A small network was shown many inputs. Here are its activations along a few directions, one row for each input.
Each table varies a few parts of the input and shows all the possible inputs, shuffled.
Descriptions start from the smaller parts, as in this example, which fits no table here: one of 3 separate values, together with either a single point or one of 11 places around a ring or (one of 6 places along a line, together with one of 8 places around a ring).
Shared parts are said once, and a part with two or three values counts as separate values.
In the rows, zero is written as 128.

A family of inputs:
x1: [122 130 151 160  93 114 149 131 171 105 144  81 220 182 127 147 131 115
  95 140]
x2: [135 135 123 119 127 132 120 122 124 130 119 117  77 115 112  91 126 158
 152 129]
x3: [ 97 115 129 159 138 118 162 152 162 112 148 128 206 172 148 183 134  88
  85 163]
x4: [135 122 130 109 118 137 106 112 122 131 118 115  96 110 111 106 139 156
 152  98]
x5: [142 119 117 109 130 135 100 103 109 146 121 152 105 100 131 126 130 132
 153  92]
x6: [121 125 152 153 112 108 172 145 171 109 145  80 199 182 130 139 114 120
  95 170]
x7: [139 137 114 117 121 143 119 114 131 143 111 125  84 108 120  88 112 148
 146 131]
x8: [129 131 121 115 155 141 115 117  87 147 118 175  93  96 147 123 124 114
 154 115]
x9: [103 113 139 158 134  91 161 158 154 117 143 124 201 183 148 177 137  83
  91 159]
x10: [111 122 126 158 109 128 146 131 163 100 149 111 226 177 140 176 140 101
  93 134]
x11: [138 124 121 109 114 147 104 102 128 144 109 124 103 103 120 104 123 148
 147 102]
x12: [130 119 120 123 149 120 118 127  89 147 129 167  81 103 131 127 141 123
 146 113]
x13: [138 140 125 120 126 128 122 134 122 128 122 112  74 111 107 100 126 160
 154 121]
x14: [114 124 150 149 137 101 163 165 164 118 141 106 188 183 130 158 120 104
  74 183]
x15: [138 141 122 123 141 118 123 144 101 130 124 141  72 101 113 115 135 142
 136 134]
x16: [135 119 112 124 145 132 115 117  97 154 120 175  92 100 136 125 127 115
 145 121]
x17: [136 140 111 118 144 129 122 126 106 142 113 156  82  96 123 102 121 131
 128 140]
x18: [115 130 140 160  95 139 150 128 177 100 148  85 225 172 125 153 127 120
  91 144]
x19: [139 127 132 111 117 133 108 124 120 129 121 112  93 105 106 114 139 157
 153  92]
x20: [129 136 128  99 122 155 104 100 117 138 109 122 103  99 133 102 118 148
 154  97]
x21: [119 121 136 158 105 101 145 135 157 105 144 107 220 187 142 170 143  96
  98 131]
x22: [108 126 139 150 140 126 164 158 171 112 146 110 192 172 129 164 116 108
  67 187]
x23: [133 149 119 109 148 143 122 126  99 136 110 156  82  95 135  98 117 129
 136 138]
x24: [115 125 140 154 114 132 173 141 177 103 149  84 203 172 128 145 110 125
  90 173]
x25: [143 121 127 111 127 126 104 127 103 133 131 140  94 104 118 135 146 142
 159  84]
x26: [136 128 124 101 136 147  98 102 102 141 117 151 106  98 143 123 125 131
 161  90]
x27: [132 121 127 126 145 118 119 133  91 136 131 164  75 106 129 134 144 126
 146 113]
x28: [141 116 124 109 132 128 102 114 104 139 128 145  95 105 125 125 143 137
 155  85]
x29: [131 147 120 107 126 153 114 116 119 135 113 123  81 103 134  82 106 144
 152 125]
x30: [135 137 119 122 142 118 121 135 101 131 119 151  73 102 120 104 127 139
 133 138]
Question: What is each input in this table made of?
Answer: one of 5 places around a ring, together with either one of 2 separate values or one of 4 places along a line
Question: Changing only the place on the ring of 5 turns x30 into x2. The same change can be made to x14. Which row results?
Answer: x6
Question: Which other rows does x2 become when the place on the line of 4 takes its other values? List them by row number.
Answer: x7, x13, x29
Question: Which other rows does x1 become when the choice among 2 separate values takes its other values? List them by row number.
Answer: x18
Question: List by row number the other rows that have the place on the ring of 5 in common with x28.
Answer: x5, x10, x21, x25, x26

A family of inputs:
x31: [145 146 115 118 113 154 117 104 117 128 120 122  74  93 115  78 114 165
 163 116]
x32: [129 127 125 124 170 109 138 150 111 151 119 171  96 118 133 128 119 108
 104 173]
x33: [105 124 127 143 117 167 145 115 176 116 140 112 245 160 155 168 110  97
  84 149]
x34: [124 130 123 126 154 114 118 143  87 129 130 174 117 121 151 155 145  96
 134 119]
x35: [118 131 106 146 152 113 138 139 102 138 127 180 104 118 139 136 135 103
 125 153]
x36: [145 144 128 104 111 150  92 103 104 129 108 118  87  91 115  89 135 157
 156  86]
x37: [124  98 128 127 149 106 120 135  93 148 141 172 122 121 145 172 147 104
 151  96]
x38: [124 128 156 165  84  80 168 135 188 111 137  62 227 214 136 128 117 110
  99 159]
x39: [134 139 132  94 134 154 120 121 129 140 107 103  59  97 119  72  97 169
 154 130]
x40: [152 115 121 101 107 135  84  93 123 142 115 122  86  99 108 105 143 161
 166  64]
x41: [108 125 147 160 116 126 167 170 177  78 164  72 191 178  93 178 148 138
  73 163]
Question: What is each input in this table made of?
Answer: either one of 3 separate values or (one of 2 separate values, together with one of 4 places along a line)

A family of inputs:
x42: [124 139 127 133 109 147 133 119 149 116 127 102 162 138 129 123 121 133
 120 133]
x43: [118 124 128 149 132 113 144 141 133 126 137 138 151 144 131 151 137 110
 112 144]
x44: [123 127 127 142 135 116 141 137 128 121 138 140 157 147 139 146 130 106
 110 148]
x45: [117 126 135 141 131 112 137 144 137 122 133 124 153 151 133 147 134 111
 112 140]
x46: [153 130 109  90 138 138  74 101  63 160 104 174  19  59 120  89 140 156
 193  64]
x47: [131 125 139 131 118 124 134 134 151 117 134 103 147 145 115 134 131 137
 112 132]
x48: [133 128 137 132 115 123 134 125 147 123 130 106 155 144 122 126 127 129
 114 134]
x49: [126 137 131 136 110 135 136 122 143 113 130 101 159 141 125 122 128 132
 118 130]
x50: [148 139 114  98 145 141  99 111  85 150  99 155  20  67 121  72 119 159
 168 114]
x51: [117 124 134 136 134 116 138 140 133 125 131 128 158 148 137 145 131 108
 107 143]
x52: [123 120 132 134 127 118 143 139 145 120 135 114 150 148 127 143 131 125
 118 135]
x53: [124 124 134 139 119 113 142 134 144 122 133 114 152 152 132 137 129 121
 124 133]
x54: [145 139 115  92 144 139 102 120  84 150 110 153  16  66 113  78 123 162
 171 111]
x55: [131 130 133 128 115 135 131 122 153 126 127 107 159 141 126 126 119 129
 115 135]
x56: [118 121 127 145 135 117 144 137 130 127 135 142 157 141 134 149 134 107
 107 147]
x57: [123 129 128 147 131 112 141 141 131 119 140 136 152 150 136 148 133 109
 115 146]
x58: [116 125 122 141 134 129 141 133 137 130 134 143 160 137 139 150 125 108
 107 147]
x59: [122 126 127 141 138 118 142 144 132 117 141 135 149 147 131 154 135 112
 109 147]
x60: [116 123 134 135 137 118 138 147 137 120 135 123 150 149 129 154 136 115
 107 142]
x61: [124 122 133 135 124 116 143 131 141 125 132 117 158 148 134 135 127 119
 119 136]
x62: [151 126 110  84 140 141  76 103  65 158 112 174  20  54 121  97 141 154
 192  65]
x63: [126 138 132 140 104 132 135 127 146 108 132  99 153 144 121 124 129 134
 122 127]
x64: [115 127 130 132 134 128 135 136 139 128 130 129 161 145 141 146 123 109
 107 144]
x65: [123 124 138 138 131 121 142 136 130 125 136 126 160 143 135 144 126 114
 114 140]
x66: [125 124 135 135 114 129 134 121 148 122 133 101 157 146 125 126 124 133
 120 130]
x67: [132 129 138 136 111 120 134 130 151 119 132 104 149 147 118 128 128 132
 118 131]
x68: [120 129 123 139 134 127 139 133 135 124 136 141 160 143 144 147 121 106
 110 148]
x69: [145 140 114  93 150 154 100 110  91 153 101 157  22  64 124  69 112 155
 169 111]
x70: [123 126 139 143 126 117 141 141 134 123 138 122 154 146 133 146 129 116
 119 137]
x71: [123 126 130 131 113 141 131 118 153 125 130 102 161 142 128 126 117 133
 122 133]
x72: [117 120 126 144 138 119 145 144 134 123 139 137 148 142 126 158 138 113
 107 146]
x73: [122 122 139 137 134 123 142 144 134 120 140 121 152 144 127 153 131 121
 114 139]
x74: [150 128 109  85 147 155  74  93  73 159 103 178  25  50 132  89 130 147
 191  66]
x75: [122 124 128 131 124 128 139 128 147 128 129 118 161 145 138 136 119 119
 120 137]
x76: [148 143 115  98 142 136  99 116  84 152 103 154  16  72 112  71 120 164
 173 110]
x77: [121 126 134 134 130 133 139 133 136 128 134 127 163 140 140 145 118 114
 114 141]
x78: [125 126 136 139 108 126 134 125 150 118 135 100 151 149 122 128 125 135
 124 128]
x79: [124 121 136 134 116 130 134 129 152 116 137  99 149 146 117 134 129 141
 119 129]
x80: [153 127 109  90 141 142  73  95  66 156 100 175  23  55 128  91 137 151
 189  68]
x81: [124 134 133 135 112 136 136 131 148 106 135  99 152 141 117 131 132 140
 117 129]
Question: What is each input in this table made of?
Answer: one of 4 places along a line, together with either one of 2 separate values or one of 8 places along a line
Question: Changing only the place on the line of 4 turns x77 into x70. The same change can be made to x58. Which row results?
Answer: x43
Question: Changing only the place on the line of 4 turns x72 into x56. The same change can be made to x47. Which row results?
Answer: x48
Question: Which other rows does x76 become when the place on the line of 4 takes its other values? List them by row number.
Answer: x50, x54, x69

A family of inputs:
x82: [149 146 119 103 167 146 126 127  98 150 106 152  55  80 125  73  99 151
 118 171]
x83: [139 146 145 128  76 165 115 109 201  99 140  36 164 155  82 105 119 184
 110 123]
x84: [104 125 118 135 142 153 125 125 119 130 132 150 174 129 155 162 132  93
 125 119]
x85: [117 145 150 126 105 150 152 139 168  93 129  60 172 153 122 129 121 144
 108 139]
x86: [130 125 124 137 151 117 128 146  84 131 130 177  73 100 109 135 152 126
 135 128]
x87: [149 111 122 107 123 127 105 107 129 120 137 139 131 124 146 135 148 126
 155  75]
x88: [129 109 129 135 168 101 130 156  99 140 151 186 120 121 136 192 144 101
 125 119]
x89: [128 127 120 119 122 111  99 114 100 144 109 133  76 106 115 103 155 140
 155  86]
x90: [148 140 102 123  99 131  97  98 116 119 112 119  75 105 117  99 144 157
 166  85]
x91: [144 130 131  94 119 139 105 104 123 164 106 112  53  81 114  61 105 162
 178  93]
x92: [108 130 137 152 136 113 173 166 191  97 124  74 147 186 120 116 104 133
  85 195]
x93: [128 150 129  99 131 155 107 117  94 133 115 130  56  87 136  79 102 157
 168 114]
x94: [110 130 134 140 121 119 179 154 160  98 155  75 158 166 106 133 124 144
 106 165]
x95: [108 103 125 130 127 134 121 106 129 147 119 140 169 126 140 150 139 120
 126 101]
x96: [136  95 135 109 140 110 103 119 107 150 126 149 128 133 139 154 150 112
 147  83]
x97: [133 123 152 138  96 113 133 115 139 130 123  96 192 154 126 134 128 125
 110 120]
x98: [ 98 122 106 146 153 122 151 147 136 143 134 174 146 145 155 159 123  78
  92 176]
x99: [152 136 139 142  79 139 128 101 161 106 140  89 191 156 114 115 119 137
 110 112]
x100: [119 144 122 122 136 132 103 137  86 121 119 152  85 103 136 117 146 127
 149 103]
x101: [128 114 109 131 108 153 115  86 149 114 132 125 171 120 131 137 132 127
 135 102]
x102: [108 108 113 161 146 124 152 147 121 142 150 173 153 131 144 184 137 100
 117 141]
x103: [127 144 145 145 115 127 146 133 132 115 134 108 198 155 149 143 124  99
 113 138]
x104: [146 125 134 116 151 143 131 122  91 141 124 145  45  80 113  95 114 155
 153 143]
x105: [133 148 109 122 165 117 124 148  96 138 109 182  79 101 117 117 143 113
 105 162]
x106: [158 145 110  93  99 159 101  93 135 147 102 110  56  93 110  58  97 188
 191  96]
x107: [125 117 129 116 153 124 103 139  94 130 135 160 135 128 154 173 138  96
 141 102]
x108: [126 119 122 115 172  99 126 155 108 143 133 190 120 128 146 173 129  83
 102 158]
x109: [126 123 154 124  83 142 129 128 183 114 122  47 167 145  98 116 127 164
 106 126]
x110: [112 138 140 165 138  85 169 153 159 121 133 128 170 183 149 137 115  90
  92 196]
x111: [122 120 134 168 120  91 164 152 131 121 160 129 181 167 135 155 130 108
 116 169]
Question: What is each input in this table made of?
Answer: one of 5 places along a line, together with one of 6 places along a line
Question: A walk changes only the place on the line of 5. It starts at x105 and steps to x86. List the rest of the walk in order.
Answer: x100, x89, x90

A family of inputs:
x112: [141 126 128 126  98 134 133 116 160 128 118  69  75 125  78  71 132 199
 154 119]
x113: [141 120 130 136  78 138 128  80 174 111 127  72 235 171 141 116 113 127
 123 118]
x114: [110 143 126 157  86 147 166 122 195 116 139  80 189 161 114 100  98 146
 102 171]
x115: [127 113 116 148 142  85 118 126  73 166 126 201 136 119 155 159 157  71
 150  91]
x116: [113 161 150 148  85 128 164 134 173 112 120  56 171 180 129  88  86 131
 101 184]
x117: [153 119 129  97 125 146  77  90  99 184 101 169  92  78 155 111 110 127
 173  72]
x118: [120 127 149 138 168  85 168 186 140 137 142 133 162 184 141 170 111  89
  86 192]
x119: [112 100 128 152 155 101 162 173 159 137 156 150 167 161 130 188 119 101
  84 185]
x120: [109 115 139 142 158 115 143 163 147 125 150 144 178 151 123 189 144  89
  65 171]
x121: [154 138 144 106  82 147 119 119 136 103 140  61  95 107  85  97 135 185
 165  84]
x122: [127 146 145 150  88 170 153 123 165  84 142  64 204 152 127 128 116 141
 119 137]
x123: [104 128 103 143 152 101 112 145  78 131 127 197 113 120 150 171 166  83
 147 110]
x124: [ 92 100 137 139 149 111 145 159 148 116 140 138 184 168 153 202 154  87
  98 132]
x125: [133 123 100 105 166 157 122 102 108 161 110 166  42  73 130  93 106 140
 157 133]
x126: [128 132 105 145 161 114 119 144  76 132 135 207  99 110 134 154 164  87
 107 149]
x127: [118 143 123 143  90 157 130 109 186  90 136  65 204 168 144 123 121 131
 110 116]
x128: [129 120  93 155 163  92 143 141  90 134 137 212  83 112 144 155 137  95
 126 162]
x129: [112  80 139 130 138  88 152 131 136 142 141 140 211 166 158 189 147  80
  99 122]
x130: [140 145 120 137 173  76 146 162  76 131 126 202  83 128 157 128 137  88
 129 169]
x131: [145 134 129 104  86 141  95 108 154 102 128  68  96 130  94  97 138 180
 162  63]
x132: [166 120 150 108  73 124  85  78 151 131 126  81 119 132  97  89 130 175
 169  61]
x133: [103 100 153 152 159 119 156 164 126 109 157 135 183 158 135 204 139  98
  96 144]
x134: [135 135 121  87 149 169 101 112  78 150 130 156  72  65 135 116 118 152
 165 101]
x135: [140 141 155 116 100 111 122 129 140 123 103  46  69 124  96  52 119 190
 146 132]
x136: [153 141 135 113  92 144 113 114 146 109 109  71  92 111  73  83 136 193
 129  99]
x137: [139 133 107  89 156 173  95 112  93 147  99 170  64  67 121  99 120 144
 130 119]
x138: [133 136 128  87 173 138 119 125  96 150  97 156  40  80 145  62  95 132
 154 141]
x139: [123 163 133 146  92 158 145 112 183  99 123  73 200 148 112 117 116 143
  83 158]
x140: [117 125 119 152 160 111 130 148  54 128 152 197 109 111 142 169 154 102
 137 120]
x141: [123 133 104  86 141 161  81 112  98 151 104 159  70  82 143 119 122 135
 173  87]
Question: Changing only one part turns x135 into x118. The same change can be made to x121. Which row results?
Answer: x133
Question: What is each input in this table made of?
Answer: one of 5 places around a ring, together with one of 6 places along a line
Question: Which other rows does x141 become when the place on the line of 6 takes its other values? List them by row number.
Answer: x117, x125, x134, x137, x138
Question: Which other rows does x116 become when the place on the line of 6 takes its other values? List them by row number.
Answer: x113, x114, x122, x127, x139

A family of inputs:
x142: [136 108 127 133 144 116 115 142 111 116 146 151  56  98  83 145 156 154
 134 103]
x143: [143 154 144 116 100 142 136 127 181  97 128  34 127 151 100  69  92 181
  93 182]
x144: [127 146 132 121 166 105 132 144  84 163  97 153  42 104 130  61 113 134
 131 163]
x145: [115 125  95 119 154 168 127 121 121 149 124 167  96  80 126 131 122 134
 127 155]
x146: [126 133 128 152 122 135 129 109 110 118 140 148 194 136 152 155 141  96
 115 122]
x147: [122 136 128 170 114  87 141 165 117 106 158 128 150 156 102 173 165 122
 115 128]
x148: [ 98 138 113 127 154 157 145 142 127 116 127 148 132 113 162 143 111 114
 121 151]
x149: [159 133 117 102 125 129 106 101  76 160 109 166  73  85 149  88 103 128
 180  99]
x150: [142 113 107  90 139 147  82 100 112 145 128 165 102  94 120 147 154 137
 143  68]
x151: [119 116 126 103 140 138  89 127 109 124 129 136 142 125 145 157 151 113
 149  74]
x152: [117 122 119 141 110 118 102 108 116 117 129 145 184 144 141 162 162  98
 111  94]
x153: [126 149 139 147 142 106 155 167 136 114 131 146 167 155 127 150 132  89
  73 190]
x154: [138 133 147 111  55 162 101  89 184 124 103  41 159 126 104  86 128 169
 142  61]
x155: [115 144 103 162 134 144 152 132 140 112 131 157 174 142 156 146 127  87
  94 168]
x156: [144 113 116 103 140 165 108 107  97 147 137 170 109  83 129 138 129 137
 142  98]
x157: [124 121 127 125 174 138 134 152 110 146 110 152  78  96 105 131 127 137
 100 167]
x158: [119 123 144 134 139 111 132 169 108 108 157 116  90 141 110 167 159 128
 145 112]
x159: [123  99 144 148 129 110 146 111 140 139 140 127 206 159 157 160 120  94
 126 129]
x160: [116 104 142 162 111  67 162 171 145 129 161 112 160 184 113 179 151 130
 122 138]
x161: [113 114 112 157 145 120 170 130 173 132 137 138 186 169 160 147 103  86
  97 170]
x162: [142 148 153 122  69 178 116  85 178 125 123  48 164 123 113  83  97 174
 146  97]
x163: [123 119 146 137 149  80 172 169 169 134 141 129 179 179 136 152 112  89
  77 195]
x164: [112  84 138 140 111  98 120 112 140 140 129 125 195 168 149 167 143  98
 123 103]
x165: [165 134 110  94 127 111  78  95  95 161  93 162  67  95 144 100 131 130
 183  71]
x166: [128 158 127 129  89 186 127 101 191 107 117  61 146 149 109  70  73 178
 126 155]
x167: [109 141 149 120 166 126 153 169 117 118 123 132 114 134 138 149 118 113
  98 169]
x168: [122 123 136 112 145 152 118 130 100 123 138 141 150 113 157 150 124 114
 147 102]
x169: [156 126 134 133 136  83 111 133  93 128 118 151  17 106 113  84 151 152
 176 111]
x170: [116 151  98 110 141 135 126 113  95 165 107 168  59  86 144  71  96 123
 162 151]
x171: [144 134 139 122  75 125 156 120 165  77 130  22 123 147  68  78 148 202
 142 110]
Question: What is each input in this table made of?
Answer: one of 5 places around a ring, together with either a single point or one of 5 places along a line
Question: Changing only the place on the ring of 5 turns x150 into x145. The same change can be made to x152. Which row results?
Answer: x155
Question: Which other rows does x160 become when the place on the line of 5 takes its other values? List them by row number.
Answer: x142, x147, x158, x169
Question: List by row number the other rows that have the place on the ring of 5 in common with x163.
Answer: x143, x144, x153, x157, x167
Question: A walk changes only the place on the ring of 5. It starts at x154 and steps to x171. List the rest of the walk in order.
Answer: x143, x166, x162
